A small network was shown many inputs. Here are its activations along a few directions, one row for each input.
In each table, some parts of the input vary, and every possible input appears once, in random order.
Descriptions start from the smaller parts, as in this example, which fits no table here: one of 6 places along a line, together with either a single point or one of 11 places around a ring or (one of 3 separate values, together with one of 5 places around a ring).
Shared parts are said once, and a part with two or three values counts as separate values.
In the rows, 128 means zero.

Other details of the inputs shift rows strongly along two fixed directions, in all tables alike. That doesn't count.
To show where, the next rows are all for the same input, with only those details redrawn:
[104 106 114 117 122 100 136  79  98 137 176 116 137]
[127 171 177 148 138 144 122 190 133 120  53 148 165]
[112 150 166 135 128 120 128 148 116 122  98 136 164]
[138 109  66 138 156 153 129 111 136 156 148 129  86]
[135 118  84 139 153 150 128 123 134 151 136 131  97]
[115 160 182 139 128 125 126 167 121 119  76 142 172]
[116 147 156 136 130 126 128 146 120 125 100 138 157]
[ 86 152 206 119 102  85 132 131  92 111 113 127 204]

A family of inputs:
x1: [172 112 121 134 119 112 124 144 142 130 151 146 101]
x2: [100  91  96 109 121  91 140  56  92 145 204 109 128]
x3: [144 121  73 131 156 154 122 144 149 149 112 133 100]
x4: [102 115 125  96 118 101 125  79 111 138 164 118 143]
x5: [138 133 113 150 141 162 133 140 136 133 106 122 108]
x6: [111  97  94 133 142 131 126 103 133 143 161 131 110]
x7: [134 135 101 123 149 151 125 148 154 143 106 136 114]
x8: [190 125 111 143 112 143 137 165 145 109 120 145  96]
x9: [128 173 170 133 129 147 135 163 148 115  71 130 147]
x10: [ 83 142 209 126 109  99 113 132 110 108 105 142 195]
x11: [151 118 173 129  84  86 134 130 118 105 153 128 139]
x12: [193 135  84 142 151 163 120 187 150 120 106 157  85]
x13: [132 129 160 115 112  86 118 132 101 105 161 124 150]
x14: [145 122  77 134 141 156 135 114 129 145 133 111  91]
x15: [108 148 157 111 119 109 133 120 113 127 124 126 165]
x16: [110 133 127 103 132 121 121 110 140 135 133 133 131]
x17: [152  96 117 107  91  77 141 105 104 113 190 137 130]
x18: [171 117 119 150 132 136 121 144 146 127 148 122  80]
x19: [135 173 163 140 144 156 107 198 147 126  34 154 153]
x20: [140 145  99 127 156 156 128 142 160 146 109 138 103]
x21: [ 84 141 210 135  97 104 132 135 111  98 108 123 190]
x22: [112 136 130 108 133 118 131 127 145 129 125 132 142]
x23: [159 132  77 147 158 188 116 152 159 146  86 131  75]
x24: [ 91  80 113 118 110 106 131  42 102 132 204 105 120]
x25: [100 103 109  95 113 106 137  53 120 131 189 103 119]
x26: [149 132  75 137 157 159 125 138 140 153 113 132  97]
x27: [142  96 105 106  94  93 144  86  90 102 205 109 116]
x28: [ 89 133 193 120  97 100 128 113 101 106 119 117 180]
x29: [147 120  88 163 154 184 128 132 152 144 118 130  79]
x30: [108 110 117 132 133 121 128  95 116 139 162 128 127]
x31: [ 93 149 206 104  92  96 129 116 105 103 111 115 193]
x32: [128  89 129 110 105  63 125  77 101 130 226 112 119]
x33: [146 112  78 150 152 174 130 143 156 142 111 124  80]
x34: [116 164 178 123 122 134 133 164 150 108  73 129 160]
x35: [160 172 192 149 123 139 116 206 133  88  70 135 147]
x36: [130 107  84 132 152 149 117 116 139 151 135 135  95]
x37: [140 129  96 136 139 156 129 146 143 134 101 120 105]
x38: [109 124 131 109 108 111 145  80 105 128 163 101 140]
x39: [137 121  91 126 137 153 134 121 148 137 128 116 101]
x40: [131 123 102 139 152 151 124 152 147 141 106 139 112]
Question: What is each input in this table made of?
Answer: one of 2 separate values, together with either one of 5 places around a ring or (one of 3 separate values, together with one of 5 places along a line)
Question: Changing only the choice among 2 separate values turns x34 into x22. The same change can be made to x37. Which row results?
Answer: x3
Question: Which other rows does x12 become when the place on the ring of 5 takes its other values? List them by row number.
Answer: x1, x13, x17, x32
Question: Which other rows does x29 become when the place on the line of 5 takes its other values? List them by row number.
Answer: x5, x9, x14, x38
Question: Which other rows does x1 become when the choice among 2 separate values takes its other values? List them by row number.
Answer: x11

A family of inputs:
x41: [119 109  73 123 146 163 138  79 141 155 161  95  74]
x42: [ 85 109 136  86 105  64 138  74  90 132 180 123 177]
x43: [ 98 141 186 146 113 132 124 144 125 108  82 133 170]
x44: [137 107 127 117 110 101 132 100 126 122 186 108 111]
x45: [160  96  79 127 125 120 140 112 122 129 180 123  90]
x46: [ 60 131 177  76  84  45 141  54  58 115 187  93 213]
x47: [160  87  68 126 118 125 130  99 135 133 180 124  72]
x48: [159  86  75 122 121 129 133  96 133 130 184 126  76]
x49: [ 66 114 155  96  84  71 156  52  69 112 181  90 185]
x50: [103 164 190 114 129 106 118 148 141 125  84 141 174]
x51: [151 144 101 168 174 183 114 195 168 144  60 168 103]
x52: [123 111  70 102 135 145 134  91 139 145 152 115 102]
x53: [124  88  69 143 143 152 138  89 124 153 160 118  91]
x54: [152 152 112 138 165 180 111 198 181 142  46 164 112]
x55: [117  85  70 129 146 138 122  91 140 152 168 136  89]
x56: [109  98  88 128 151 132 119  85 142 156 176 126  91]
x57: [189 154 121 161 148 178 113 197 182 128  74 148  83]
x58: [ 85 155 224 143 109 104 122 146  91 107  88 126 209]
x59: [126 167 231 125  92  80 123 168  89  83 100 138 202]
x60: [102 168 180 107 110 111 140 148 114 113  84 130 194]
x61: [120  94  80 142 150 159 128  79 144 157 166 109  75]
x62: [187 156 121 162 157 165 115 209 153 118  72 149  96]
x63: [118 119  77 101 146 142 134  80 144 153 163 106  91]
x64: [ 86 161 219 134 120  92 113 160  97 110  88 146 207]
x65: [169 160 167 149 130 154 117 190 161 110  77 146 123]
x66: [131 169 224 130  93  85 126 178  94  92  92 137 192]
x67: [130 170 146 150 146 172 123 176 132 129  55 126 138]
x68: [168  93  64 129 124 126 138 107 127 140 180 127  77]
x69: [110 103 161  97  74  51 150  76  71 102 206 114 169]
x70: [157  92  82 126 118 127 129 109 136 125 178 121  89]
x71: [156 164 110 148 179 174 107 201 163 150  51 161 114]
x72: [137 150 111 149 149 188 129 165 163 124  56 128 106]
Question: What is each input in this table made of?
Answer: one of 4 places along a line, together with either one of 3 separate values or one of 5 places around a ring
Question: Changing only the place on the line of 4 turns x65 into x48. The same change can be made to x57. Which row results?
Answer: x47
Question: Start at x62 and move only the place on the line of 4, one step at a time. The first step leads to x45. Which rows follow, in order?
Answer: x70, x44
Question: List by row number the other rows that have the place on the line of 4 in common with x49.
Answer: x42, x45, x51, x53, x60, x68, x69

A family of inputs:
x73: [148 115 108 167 169 168 114 152 169 156 112 154  80]
x74: [171 117  77 171 147 214 130 145 156 126 102 109  56]
x75: [137 146 123 137 123 175 138 135 146 108  92  98 105]
x76: [ 57 182 194 141 136 113 145 151  70 132  62 123 231]
x77: [ 93 116 172 114 118  55 112 109  73 129 173 142 180]
x78: [143 129 112  89 112  88 136  96  96 121 180 103 126]
x79: [ 86 119 152  83  95  69 143  44 115 128 203  93 151]
x80: [ 84 182 178  88 103 110 154 149  98 112  50 137 231]
x81: [165 131 114 157 146 134 112 174 113 131 122 150 115]
x82: [141 140 162 158 144 137 109 205 156 122  58 186 149]
x83: [143 141 163 116 103  90 130 140  82 104 146 121 158]
x84: [139  95  72 102 111 117 153  41 127 141 220  81  68]
x85: [136  68  89 130 107  99 140  98 106 130 193 135 112]
x86: [152  89  82 115  98 103 144  89 112 117 195 121 107]
x87: [177 176 144 131 130 163 136 216 171 102  36 152 126]
x88: [151 106  81 190 153 200 121 137 143 138 113 128  61]
x89: [125 120  86 103 158 111 104 110 127 159 166 143 111]
x90: [126 132 116  84 130  90 121 107 114 136 159 118 141]
x91: [124 156 153 122 142 135 111 187 167 126  68 174 152]
x92: [100 102  84 128 156 166 115  93 153 149 143 116  91]
x93: [200 136  93 173 153 204 129 173 179 134  95 128  54]
x94: [111 101 109 168 151 163 111 117 136 142 122 133  97]
x95: [ 88 170 236 119 114  97 114 146 140 119  87 142 195]
x96: [104 145 185  81  93  76 137 134 126 102 112 135 197]
x97: [ 88 112 117 102 115 122 134  65 125 127 159  85 128]
x98: [138 102 125 158 120 129 133 114 127 136 162 121 104]
Question: What is each input in this table made of?
Answer: either one of 2 separate values or (one of 4 places along a line, together with one of 6 places around a ring)
Question: Which of the alternatives is x73?
Answer: one of 4 places along a line, together with one of 6 places around a ring
Question: Which other rows does x89 become when the place on the line of 4 takes its other values? List them by row number.
Answer: x91, x92, x95
Question: List by row number the other inputs of the same sort as x80.
Answer: x76
